A small network was shown many inputs. Here are its activations along a few directions, one row for each input.
In each table, some parts of the input vary, and every possible input appears once, in random order.
Descriptions start from the smaller parts, as in this example, which fits no table here: one of 3 separate values, together with either a single point or one of 11 places along a line or (one of 6 places along a line, together with one of 8 places around a ring).
Shared parts are said once, and a part with two or three values counts as separate values.
In the rows, zero is written as 128.

Other details of the inputs vary at random and push rows far along three fixed directions, the same in every table; ignore that.

A family of inputs:
x1: [126 151 145  92 123 113  99  94 102 131 154 148  82]
x2: [139 152 178  35 165 148  95  90  83 151 158 177  47]
x3: [128 179 136 131  80 143 104  92 132  75  99  87 162]
x4: [159  86 116 133 166 108 175 138 117 176 153 180  82]
x5: [140 112 153 132  87 124 179 121 113 163  92 138 145]
x6: [125 138  67 116 179 137  70 138 143 106 147 127  96]
x7: [108 131 118 132  70 119 144 119 163  91  86  79 196]
x8: [148  86  68 165 163 136 108 152 160 119 137  97 127]
x9: [129 141 150 116  74  97 169 128 123 119  92 119 157]
x10: [137  90 100 179 180 102 122 182 160 164 156 127  90]
x11: [112 157 146  85 134 125  85 104  97 115 135 128  78]
x12: [161  82 130 151 186 140 169 128 158 172 119 180 102]
x13: [146 107 156 128  97  98 186 136 119 116 126 131 177]
x14: [128 123 137  90 140 155 134  89 130 144 103 165 113]
x15: [133 179 135  51 122 147  93  88  66 132 131 149  70]
x16: [103 174 141 100  87 127 137 118 105 139 104 132 147]
x17: [ 98 134 182 149  73 118 148 128 130 109  87  93 208]
x18: [128 151 101 103 195 143  95 162 104 154 173 152  93]
x19: [125 178 125  63 154 166  98  58 111 137 166 163  66]
x20: [ 94 151 163 159  54  98 133 147 150  95  92  70 230]
x21: [127 128 163 106 120 137 176 113 101 176 137 176 155]
x22: [135  98  97 152 167 139 134 141 160 125 137 110 118]
x23: [143  71 122 172 164 117 189 162 133 169 117 144 116]
x24: [126 147  85 132 198 149  79 131 138 103 164 108  77]
x25: [139 139  69 146 208 137  78 126 135 116 185 142  67]
x26: [128  98 135 107 126 146 164 101 148 149  98 145 134]
x27: [117 168 139 121 124 144 111  95 133  88 110 114 133]
x28: [148  82 126 175 138  76 135 169 147 106 161 101 154]
x29: [155 119 170  93 104 112 191 131 121 155 114 158 144]
x30: [124 127 145 141  85 104 182 140 136 141  91 123 166]
x31: [121 151  41 140 173 141  17 140 126  57 147  79 110]
x32: [117 106 114 133  90 122 153 105 157 107 105 108 185]
x33: [130 107 170 110 130 143 197 112 107 199 101 182 118]
x34: [134 121 145 100 127 132 175  97 104 187 133 192 100]
x35: [132 114 174 132  72 124 163 108 127 169  91 131 144]
x36: [124  97 167 140 115 120 172 128 134 178 139 162 163]
x37: [142  82 104 174 206 129 152 193 127 157 151 136 126]
x38: [135  68 124 196 166 105 154 171 155 157 130 118 112]
x39: [ 77 189 122  88  76 161  55 106  95  41 149 130 124]
x40: [144 105 168 100 140 155 152 105 112 236 132 195  73]
x41: [127  73 107 182 161 144 133 187 147 105 146 142 109]
x42: [145 115  77 194 144 122  97 160 162  80 117  82 159]
x43: [129 104 123 157 155 114 134 161 152 187 142 143 107]
x44: [135 127 155 141  96 134 160 141 109 145 102 119 191]
x45: [124 143  70 144 183 138  62 162  92 131 160 114  86]
x46: [130 137  78 191 131 123  90 156 161  58 133  37 161]
x47: [ 95 182  86  88 120 138  48  83 111  68 133 118 128]
x48: [130  82 118 182 187 120 132 169 143 175 140 139 100]
x49: [128 143 145 124  90 128 151  79 139 117 101 149 163]
x50: [130 123 165 131  81  91 159 135 146 133 107 117 148]
x51: [146 115 166 114  98 120 143 111 117 158 113 137 109]
x52: [149 117 117 152 118 102 123 168 114  80 126  75 163]
x53: [128 170 146  79 121 156 135  87 138 141 128 145 105]
x54: [ 78 192 138  82 100 138  62  80  86 117 149 132 111]
x55: [130 119 142 101 106 146 173  81 144 152 126 151 135]
x56: [122 180 152  77  89 123  52 107  87  67 137  80 126]
x57: [137 124 108 172 123 109 139 148 173 105 102 110 169]
x58: [128 151 171  81 132 162  98 101  94 177 141 167 103]
x59: [103 164 137 131  80 102 122 121 100  60  86  74 162]
x60: [102 143 145 119  61 145 126 143 136  80 114 129 155]
x61: [136 144  65 109 181 167  55 128 130 107 172 101  71]
x62: [148 104 120 146 159  88 109 183 149 112 164 102 121]
x63: [115 101 110 175 136  97 121 150 142 127 150 111 128]
x64: [115 185 134 113  95 135 114  96 142  88 107 107 151]
x65: [135 107 109 170 146  93 127 185 124  64 129  69 169]
x66: [150  64 122 176 127 152 154 183 152 135 133 154 124]
x67: [120 145 129  96 103 144 144 107 152 127 114 118 138]
x68: [124 129 144 108 123 135 167 104  99 186 129 185 123]
Description of these inputs: one of 4 separate values, together with either a single point or one of 6 places around a ring or (one of 2 separate values, together with one of 5 places along a line).
The inputs of x29 and x13 match in every part but the choice among 4 separate values. If x16 is changed in the same way as x29 into x13, which row does it become?
Answer: x68
The inputs of x3 and x25 match in every part but the choice among 4 separate values. If x44 is changed in the same way as x3 into x25, which row does it become?
Answer: x21
Change only the choice among 4 separate values in x47. List by row number the other rows that result.
Answer: x6, x14, x31
Change only the choice among 4 separate values in x41. List by row number the other rows that result.
Answer: x39, x60, x66
Change only the place on the line of 5 in x5. List by row number the other rows that result.
Answer: x15, x44, x45, x52

A family of inputs:
x69: [157  75 130 156 156 111 175 166 131 159 141 155 125]
x70: [109 191 131  41 173 161  50  96  63 153 183 180  32]
x71: [139  98  70 187 158 117 116 169 164  76 129  78 144]
x72: [118 178  68  80 193 167  34 115 107  91 177 132  60]
x73: [149  65 111 178 154 127 182 148 172 174 128 156 130]
x74: [122 176 131  33 164 188  83  60  95 173 162 206  35]
x75: [ 95 195 108 101 102 151  58  97 110  67 114  88 137]
x76: [155  63 107 180 148 119 182 154 180 138 127 135 144]
x77: [111 148  72 158 157 126  47 143 146  65 149  68 121]
x78: [118 185  90  76 165 165  41 101 106  85 154 118  74]
x79: [154  87 159 111 164 138 188 132 110 222 143 211  86]
x80: [180  62 160 109 162 154 211 100 160 222 128 219  72]
x81: [121 111  89 199 154  96 100 198 130  95 143  70 149]
x82: [109 172 159 126  28  99 169  73 148  83  52  68 223]
x83: [102 159 180 122  37 108 145 114 110  95  78  84 204]
x84: [131 113  75 176 185 105  82 194 122  92 172  92 120]
x85: [164  65 133 163 157 108 180 172 137 165 135 147 121]
x86: [103 158 159 112  50 134 145  82 141  99  83 108 191]
x87: [110 147 131 125  93 136 115  97 138 106 105 112 143]
x88: [118 140 142 123  60 130 164 101 144  82  82 104 196]
x89: [114 154  72 161 153  82  57 165 114  71 154  45 135]
x90: [130 114  82 175 177 100  81 191 128  95 172  92 118]
x91: [121 140 174  96  94 131 155 108  97 158 107 152 130]
x92: [130 133 168  95  81 146 172  79 142 142  99 154 153]
x93: [138  82 137 182 128  99 175 173 141 147 121 119 170]
x94: [162  81 170 106 171 138 184 131 122 243 149 215  61]
x95: [124 114  41 185 190 127  80 179 150  91 159  92 117]
x96: [127 121 154 134 112 110 139 141 126 142 123 122 137]
x97: [173  65 167 127 140 144 214 106 169 209 115 193 108]
x98: [103 203 134  58 109 133  44  99  76  76 147 112  90]
x99: [111 142 143 135  61 133 152 102 140 100  71 101 188]
x100: [124 138 169  96  73 149 179  80 136 147  85 153 167]
x101: [123 178 135  35 162 186  71  57  97 167 157 193  29]
x102: [104 185 160  72  73 125  98  93  86  86 122 123 139]
x103: [145  80 101 205 154  84 128 204 155 112 146  83 143]
x104: [136  93  97 182 183 110 125 191 128 142 161 122 120]
x105: [138 103 170 125 119 118 177 131 124 180 125 165 133]
x106: [125 137 167  97  75 155 181  81 133 156  87 162 160]
x107: [128  91  99 195 158  95 127 191 139 123 150 104 140]
x108: [138  91 122 163 158 106 138 170 134 157 145 133 110]
x109: [114 183 137  68 128 141  69 109  76 106 147 127  91]
x110: [104 159 173 126  18 127 163  84 144  82  47  81 230]
The inputs of x85 and x71 match in every part but one. If x81 is changed in the same way as x85 into x71, which row does it become?
Answer: x75
The inputs of x92 and x90 match in every part but one. If x101 is changed in the same way as x92 into x90, which row does it become?
Answer: x94
Describe the family of inputs behind these rows.
Answer: one of 2 separate values, together with either a single point or (one of 4 separate values, together with one of 5 places along a line)
Change only the place on the line of 5 in x70. List by row number the other rows that result.
Answer: x90, x102, x105, x107
Change only the choice among 4 separate values in x73. List by row number the other rows that result.
Answer: x87, x95, x99

A family of inputs:
x111: [135 155 211  51  91 121 157  83  75 194 119 179 104]
x112: [ 92 133 136 193  55  99 148 127 160  98  75  62 230]
x113: [139  89  92 177 140 100 144 154 166 100 139 108 147]
x114: [113 138 140 166  50  87 148 115 170  67  82  51 214]
x115: [157  73 151 148 151 100 198 171 118 197 146 181 114]
x116: [102 204  87  82 132 151  16 102  91  37 139  84  89]
x117: [133  78 118 210 100 105 177 174 168 115  87  87 190]
x118: [163  84  71 146 220 132 130 160 139 147 172 160  73]
x119: [137  96 111 162 187 104  98 203 116 130 180 114 108]
x120: [133 175 113  69 168 148  73  88 102 121 146 134  64]
x121: [142 117 199  74 120 132 167 111  81 202 135 197  78]
x122: [124 155 163  88  87 138 160  83 123 157  89 141 145]
x123: [143 110  68 169 187 121  74 173 163  78 176  90 110]
x124: [153  89  63 146 231 138 117 172 132 161 180 163  61]
x125: [134 137 178  72  97 167 170  88 122 175 103 180 129]
x126: [107 120 135 159 101 137 143 126 139 142 104 128 155]
x127: [132 139 173  73  81 148 148  68 130 139 105 163 110]
x128: [ 76 192 127 117  83 152  70 105 115  78 117  91 172]
x129: [109 202  99  79 143 158  28 106  97  49 150  89 106]
x130: [137  76 124 181 136 122 195 152 157 173 118 156 159]
Describe the family of inputs behind these rows.
Answer: one of 4 separate values, together with either a single point or one of 4 places along a line
The inputs of x116 and x120 match in every part but the choice among 4 separate values. If x127 is changed in the same way as x116 into x120, which row does it become?
Answer: x114
List by row number the other rows that have the choice among 4 separate values in common with x130.
Answer: x113, x115, x118, x124
Change only the choice among 4 separate values in x122. List by row number the other rows that result.
Answer: x117, x124, x125

A family of inputs:
x131: [145 128 149 106 114 110 141 124 116 131 125 127 124]
x132: [124 125 146 124 111 131 126 108 141 143 117 129 119]
x133: [115 140 146 130 119 135 132 123 115 156 118 131 135]
x134: [120  80  97 226 104 101 137 172 190  70 113  63 199]
x135: [124 141 129 117 125 126 143 109 134 144 114 133 133]
x136: [127 129 138 109 121 127 148 128 106 127 131 144 142]
x137: [116 135 142 127 113 130 137 131 104 148 120 139 132]
x138: [140 132 134 115 118 122 139 100 143 134 115 128 122]
x139: [124 135 121 117 123 141 148 103 139 128 121 145 140]
x140: [164  73 107 144 205 118 162 167 124 193 160 171  79]
x141: [141  73 121 190 142 104 146 195 155 112 144 116 146]
x142: [128 151  80 115 208 130  64 142 102 127 174 125  67]
x143: [129 126 158 119 108 120 133 131 119 133 124 134 117]
x144: [111 140 136 128 116 138 130 118 131 160 116 133 135]
x145: [116 130 143 125 113 137 136 134 105 136 128 153 142]
x146: [136 148  83 129 185 113  55 145 119  93 168  92  84]
x147: [142 125 148 103 115 123 146 128 120 118 136 138 132]
x148: [112 133 129 127 115 150 131 113 135 145 123 148 144]
x149: [129 127 159 124 115 124 128 118 127 141 121 127 120]
x150: [144 124 122 111 126 171 145 112 136 116  94 135 131]
x151: [100 193  98 102  93 136  62  88 127  32 127  77 145]
Describe the family of inputs behind these rows.
Answer: either a single point or (one of 4 separate values, together with one of 5 places along a line)
Change only the choice among 4 separate values in x142. List by row number the other rows that result.
Answer: x133, x146, x149
